A small network was shown many inputs. Here are its activations along a few directions, one row for each input.
Each table varies a few parts of the input and shows all the possible inputs, shuffled.
Descriptions start from the smaller parts, as in this example, which fits no table here: one of 2 separate values, together with either a single point or one of 9 places around a ring or (one of 6 places along a line, together with one of 8 places around a ring).
Shared parts are said once, and a part with two or three values counts as separate values.
(in the rows, 128 means zero)

Other details of the inputs vary at random and push rows far along three fixed directions, the same in every table; ignore that.

A family of inputs:
r1: [ 55 160 107 136 133 130  69 106  97 136 194]
r2: [114  85 145 124  56  99  96  52 143  48 110]
r3: [121 139 138  70 188 108 132 170 144 157 122]
r4: [112 151 123 149 160 143 143 151 114 155 150]
r5: [141  95 151 115  97 109 143 109 161  81  82]
r6: [124 106 149  92 127 108 131 131 156 107 104]
r7: [109  82 154 133  67  92  93  34 134  45 104]
r8: [110 116 159  60 166 103 123 152 164 130  96]
r9: [119 117 140 131 127 107 149 104 159  96 115]
r10: [122 121 157  79 174 107 143 159 142 135 108]
r11: [183 141 110 162 121 154 156 154 122 155 102]
r12: [110  83 129 127  76 115  78  32 145  88 146]
r13: [118 130 149  74 188 117 128 172 133 161 124]
r14: [117 122 156  83 173 105 140 155 141 132 108]
r15: [125 130 134 104 150 128 113 145 113 149 134]
r16: [140  85 153 104  96 108 133 103 168  83  87]
r17: [157 142 115 136 130 150 144 172 117 156 115]
r18: [173 132 108 201  95 157 182 121 138 121 115]
r19: [ 75 119 148 119 133  96 109  85 133  89 140]
r20: [197 119 109 177  77 151 164 124 124 116 105]
r21: [134 158 114  97 178 137 116 178 113 188 145]
r22: [ 86 155 105 145 118 119  83  89  97 119 174]
r23: [118 143 120 146 144 144 142 145 110 146 164]
r24: [121 108 143 115 133 107 159 112 169  97 128]
r25: [109 166 117 112 175 141 131 187 118 176 151]
r26: [162 133 120 165 125 155 180 158 119 140 133]
r27: [192 142  98 179 101 163 159 149 108 149 120]
r28: [131 108 151  89 139  97 140 121 162 104  96]
r29: [ 68 146 116 152 126 128  88  89  94 120 189]
r30: [110 130 135 106 144 123 141 148 145 128 137]
r31: [142 106 140 113 119 108 132 106 154 103  97]
r32: [172 129 107 199  92 159 182 120 137 120 126]
r33: [140 121 120 127 145 159 122 142 117 179 156]
r34: [ 98 129 151  91 179 115 156 162 172 137 119]
r35: [130 139 120 117 136 140 112 153 118 154 128]
r36: [146 132 122 130 122 142 126 150 124 144 111]
r37: [106 122 142 103 150 119 149 146 160 123 135]
r38: [124  90 169  73 144  92 142 124 160  95 101]
r39: [181 144 100 181  99 155 152 139 108 140 113]
r40: [170 131 110 203  78 163 172 130 128 117 108]
r41: [139 104 140 133 107 111 162 101 161  85 115]
r42: [137 133 124 147 121 135 116 124 103 134 121]
r43: [ 98 159  95 161  88 137  56  94  70 126 161]
r44: [ 85 159 104 138 123 131  55 106  59 144 185]
r45: [ 91 166  92 137 122 132  44  98  71 154 183]
r46: [143 129 121 153 109 137 125 122 100 124 128]
r47: [ 64 159 114 133 140 119  71 104  78 132 188]
r48: [192 145  99 180 103 165 152 146 108 155 109]
r49: [169 104 124 135 115 165 151 147 152 159 119]
r50: [110 138 143  71 180 115 117 173 145 158 110]
r51: [137 124 135 122 137 128 126 135 119 135 116]
Description of these inputs: one of 3 separate values, together with either a single point or one of 6 places around a ring or (one of 2 separate values, together with one of 5 places along a line).
Changing only the choice among 3 separate values turns r33 into r49. The same change can be made to r51. Which row results?
> r36
Change only the choice among 3 separate values in r48. List by row number the other rows that result.
> r7, r8
Start at r38 and move only the place on the line of 5, one step at a time. The first step leads to r44. Which rows follow, in order?
> r46, r10, r14

A family of inputs:
r52: [116 147 108 144 132 143 102 115  93 153 173]
r53: [119 114 149  96 149 112 128 136 125 126 124]
r54: [ 75 110 140 103 116 104  80  70 145  96 143]
r55: [117 172 104 166 134 144 154 162 111 138 154]
r56: [134 127 125 142 113 130 115 110  99 119 135]
r57: [116 126 136 167 115 121 171 112 132  86 138]
r58: [143 129 113 180  84 134 117  94 108 107 111]
r59: [114 147 100 137 115 149  90 133 102 153 169]
r60: [166 109 147 131 126 126 169 135 136 115  94]
r61: [117 102 159  79 177  93 152 127 175 121 117]
r62: [121 110 157  66 153  97 138 151 162 116  96]
r63: [138 116 133 142 101 130 127 111 129 106 103]
r64: [160  99 146  99 134 124 181 156 185 123  92]
r65: [133 121 126 142 112 138 133 112 141 124 123]
r66: [129 132 119 135 101 134 103 129 106 123 130]
r67: [ 83  97 145 104 114 100  91  65 134  90 154]
r68: [126 123 144 106 148 133 132 166 134 144 111]
r69: [155 142 109 178  92 155 126 123  97 132 117]
r70: [104 107 152  67 159  81 128 115 186 106 111]
r71: [170 133 125 141 146 155 178 170 153 162 106]
r72: [160 141 103 178 111 158 139 121 101 148 150]
r73: [140 142 130 102 151 118 135 158 134 139 107]
r74: [ 24 207 109 108 210 127  81 175  83 183 210]
r75: [126 130 137  96 137 109 122 135 136 120 109]
r76: [ 92 122 134 106 112  82  79  75 129  83 122]
r77: [175 132 133 143 135 145 174 168 139 144  84]
r78: [140 120 119 172  73 145 116 101 105 107 116]
r79: [149 129 110 161  73 135 112 100 107 102 118]
r80: [145 106 119 173  78 150 126  94 112 112 147]
r81: [119 161  96 140 124 140  94 122 104 152 163]
r82: [182 133 133 138 151 143 180 174 124 153 101]
r83: [163 100 141 131 127 134 173 128 155 121 113]
r84: [104 138 108 135  98 124  81  83 114 115 157]
r85: [110 152 130  77 209 144 138 208 140 206 146]
r86: [ 85 100 153 101 114  96  81  81 115  86 141]
r87: [ 92 180  97 122 187 145  89 164  98 203 178]
r88: [ 92  86 170  68 148 100 127 120 186 104 112]
r89: [189 141 107 186 119 157 166 152  97 152 115]
r90: [168 112 127 129 114 137 167 138 163 122 102]
Changing only one part turns r88 into r59. The same change can be made to r63. Which row results?
> r79
What do these inputs look like to the network?
> one of 3 separate values, together with either a single point or (one of 2 separate values, together with one of 6 places along a line)
Change only the choice among 2 separate values in r81. List by row number the other rows that result.
> r73
Change only the choice among 2 separate values in r65. List by row number the other rows that result.
> r69
